Each row below holds a small network's activations on one input, seen along a few directions.
Each table varies a few parts of the input and shows all the possible inputs, shuffled.
Descriptions start from the smaller parts, as in this example, which fits no table here: one of 2 separate values, together with either a single point or one of 9 places along a line or (one of 5 places around a ring, together with one of 6 places along a line).
Shared parts are said once, and a part with two or three values counts as separate values.
In the rows, zero is written as 128.

Other details of the inputs vary at random and push rows far along two fixed directions, the same in every table; ignore that.

Rows:
row 1: [156 149 157 124 105 103 118 175 132 112 203]
row 2: [132 163 148 110 111 107 128  98 127 148 164]
row 3: [155  92 153  96 133 137  78 161 139  96 131]
row 4: [ 79 175 143 114 117 151 155  51 156 196  83]
row 5: [122 121 119 111 127 144  81 178 165 120 146]
row 6: [138 105 149 114 135 149  83 182 138  94 135]
row 7: [161 154 140 178 108  95 183 126  94 110 178]
row 8: [172 121 134 111 129  65 116 173 109  71 196]
row 9: [154  99 138 109 115 117  59 229 159  81 181]
row 10: [166 146 153 142  94 103 181  89  78 150 151]
row 11: [142 128 119 132 107 138 159  88 102 156 107]
row 12: [104 137 109  95 133 153 109  94 165 166 112]
row 13: [105 162 101 175 126 149 186  76 122 153  96]
row 14: [ 87  91  76  96 179 143  82 134 172 130  69]
row 15: [106 141 119 100 128 152 109 100 166 165 104]
row 16: [124  95 156 114 140 145  80 181 140  97 128]
row 17: [156  97 128 108 148  83  93 185 137  83 156]
row 18: [ 73  84  92 160 178 137  77 134 150 139  64]
row 19: [ 81 163 129 162 128 154 179  58 105 206  64]
row 20: [ 90 169 112 180 125 152 190  65 125 165  75]
row 21: [ 93  90 140  99 174 157  63 119 160 151  62]
row 22: [ 89 148 104 113 135 165 115 118 165 162 119]
row 23: [ 85 176 135 128 138 189 164  65 133 175  82]
row 24: [125 125 129 150 121 118 135 128  90 142 130]
row 25: [176 140 159 154  74 101 182 150  70 106 189]
row 26: [ 88 149 130 123 138 135 100 126 150 159 126]
row 27: [184 154 179 111 103  97 150 114  82  99 206]
row 28: [141 150 130 133 132  88 142 163 109  92 182]
row 29: [106 149 129 140 121 128 167  45  91 190  87]
row 30: [135 138 119 156 116 122 164  84 121 134 104]
row 31: [155  88 106  98 146 104  83 193 149  72 145]
row 32: [ 75 107 105 126 182 134  85 162 166 132  74]
row 33: [199 153 168 106  93 119 162 122  95  93 204]
row 34: [136  47  79 129 159 124  67 163 154  95 108]
row 35: [120 150 104 156 123 137 180  54 123 155  91]
row 36: [112  67 147  92 157 149  53 155 159 114  85]
row 37: [ 92  68  94 141 175 123  66 120 151 135  63]
row 38: [179 159 138 153  77 120 197 127  69 120 185]
row 39: [156 164 110 171 102 119 205 100  94 115 177]
row 40: [138 144 112 126 132 119 144 167 131  93 156]
row 41: [ 99 114 116 168 137 134 136 126 135 127  92]
row 42: [103 136 152 125 150 154 113 122 135 145 106]
row 43: [112 153 105 150 114 158 185  78  98 174 108]
row 44: [123 173 126 137 122 122 174 134 125 115 138]
row 45: [132 138 132 114 132 160 131 129 124 120 148]
row 46: [177  63 108 112 118 115  93 171 109  98 154]
row 47: [118 106 120 130 122 144 125 102 121 160  69]
row 48: [148 180 162 116  97 107 161  91 125 155 174]
row 49: [197 107 149  91 114 118 111 161 110  73 206]
row 50: [183 141 162 139  70  96 191 108  70 123 175]
row 51: [ 85 138 120 132 147 131 138 141 147 127  97]
row 52: [130 100 143 111 121 121  66 210 162  96 162]
row 53: [134  87 121 141 122 135  99 178 118 118 110]
row 54: [ 76  69  99 142 165 143  84 113 166 144  32]
row 55: [133 192 111 134 117 124 205 106 110 122 169]
row 56: [ 79  89 107 105 171 131  82 144 172 128  56]
row 57: [143 121 139  99 112 123  88 154 158 121 145]
row 58: [170  84 122 101 135  88  80 213 143  57 160]
row 59: [175 154 145 163 100  84 192  91  90 119 174]
row 60: [ 74 179 148 133 147 164 154  56 118 181  87]
Description of these inputs: one of 2 separate values, together with one of 5 places around a ring, together with one of 6 places along a line.
Q: The inputs of row 24 and row 29 match in every part but the choice among 2 separate values. If row 52 is changed in the same way as row 24 into row 29, which row does it become?
A: row 4
Q: The inputs of row 34 and row 39 match in every part but the choice among 2 separate values. If row 31 is changed in the same way as row 34 into row 39, which row does it become?
A: row 40
Q: Which other rows does row 60 become when the choice among 2 separate values takes its other values? List them by row number.
A: row 27
Q: Which other rows does row 39 become when the place on the line of 6 takes its other values? List them by row number.
A: row 7, row 13, row 18, row 20, row 41
Q: Which other rows does row 1 become when the choice among 2 separate values takes its other values? List them by row number.
A: row 48
Q: Which other rows does row 9 become when the place on the ring of 5 takes its other values? List them by row number.
A: row 6, row 20, row 44, row 53

Rows:
row 61: [196  80 127 129 111  68 111 153  92  88 183]
row 62: [147 124 154 111 129 110  77 222 138  82 196]
row 63: [ 58 150  91 185 161 144 168  76 137 164  54]
row 64: [161 104 162  84 120 100  61 201 147  77 191]
row 65: [168  96 105 128 144  66 111 201 129  50 178]
row 66: [109  47 118 123 159 168  68 132 127 140  45]
row 67: [ 61 118 130 100 168 159  66 141 182 159  75]
row 68: [ 98 102  85 131 145 150 127  54 130 184  49]
row 69: [187 133 161  79 102 118 105 155 138  95 203]
row 70: [ 52 167 117 117 153 193 118 105 168 187  68]
row 71: [ 85 168 150  92 146 159 119  55 164 191  76]
row 72: [ 71 177  75 142 154 148 198  42 143 175  54]
row 73: [184 116 171 143  98 105 159 119  63 107 162]
row 74: [148 249 170 126  69 135 247  60  96 158 204]
row 75: [ 96   5  75 153 169 154  25 210 161 115  33]
row 76: [168 190 155 197  64  95 252  74  48 143 166]
row 77: [160 203 168 102  74 127 189  91 112 132 201]
row 78: [157  77  92 161 137 106 103 213 128  55 165]
Q: The inputs of row 69 and row 71 match in every part but one. If row 74 is changed in the same way as row 69 into row 71, which row does it become?
A: row 67
Q: Describe the family of inputs behind these rows.
A: one of 2 separate values, together with either one of 4 places along a line or one of 5 places around a ring
Q: Which other rows does row 72 become when the place on the ring of 5 takes its other values? List them by row number.
A: row 66, row 68, row 75, row 78

Rows:
row 79: [180 130 121  77 104 131 124 172 151  82 187]
row 80: [169 159 189 119  67 138 143 135 100 120 206]
row 81: [195  75 139  72 106 140  68 168 144  83 168]
row 82: [205  46 127 104 111 130 101 157  97  80 138]
row 83: [ 96  71  69 123 197 127  41 204 169  86 108]
row 84: [ 81 131 153  95 151 146  74  90 165 166  62]
row 85: [ 65 148  94 139 182 129 144  89 159 141  83]
row 86: [171 220 155 118  73 116 203 127 101 127 240]
row 87: [184  68 142 129 117 118  94 172  79 104 162]
row 88: [ 95 136 138 109 134 179  99  88 146 190  92]
row 89: [ 91  89 132  95 165 144  30 225 198 114 107]
row 90: [164 186 152  94 106  81 170 128 134 104 221]
row 91: [183 126 179 130 102  77 154 119  67 102 161]
row 92: [157 199 147 154 111  77 202 136  95  77 202]
row 93: [ 75  99 100 179 154 140 118 126 150 163  36]
row 94: [ 93 124 149 149 118 172 156  68  90 185  63]
row 95: [ 71 179  92 161 154 169 176  91 131 165  95]
row 96: [126  67  76 167 140 126  94 170 128 121 105]
row 97: [121 165 121 195  82 128 215  89  87 152 125]
row 98: [151  58 109 149 138  65  74 209 134  67 128]
row 99: [ 54 154 112 162 176 165 137 127 160 151  60]
row 100: [ 60 183 134 117 121 179 145 109 159 179  98]
row 101: [125 241 136 109 100 123 216  54 118 172 179]
row 102: [133  95 132  83 142 134  51 138 152 134 134]
row 103: [ 67 204 141 104 138 136 156  75 163 174  90]
row 104: [168  33 163 128 137 111  48 217 112  82 132]
row 105: [161  80 103 152 128  61 115 163 124  81 156]
row 106: [108 128 125 130 143 142 148  39  91 189  69]
row 107: [ 96 130  74 167 139 121 158  67 122 173  75]
row 108: [ 89  99 105 149 157 154  86 207 149  89 115]
row 109: [203 162 179 133  82  68 221  61  46 120 203]
row 110: [ 79 125 161 112 148 175  78 109 169 180  64]
row 111: [205 129  98 160  72 103 210 111  89  95 171]
row 112: [ 88 148  72 135 157 180 168  81 156 144  61]
row 113: [173  93 161  80 128  93  64 159 144  92 185]
Q: Describe the family of inputs behind these rows.
A: one of 5 places around a ring, together with either a single point or one of 6 places around a ring
Q: The inputs of row 89 and row 104 match in every part but the place on the ring of 5. If row 100 is changed in the same way as row 89 into row 104, which row does it become?
A: row 94
Q: Which other rows does row 109 become when the place on the ring of 5 takes its other values? List them by row number.
A: row 85, row 90, row 105, row 113
Q: Which other rows does row 110 become when the place on the ring of 6 takes its other values? List them by row number.
A: row 80, row 84, row 88, row 102, row 113
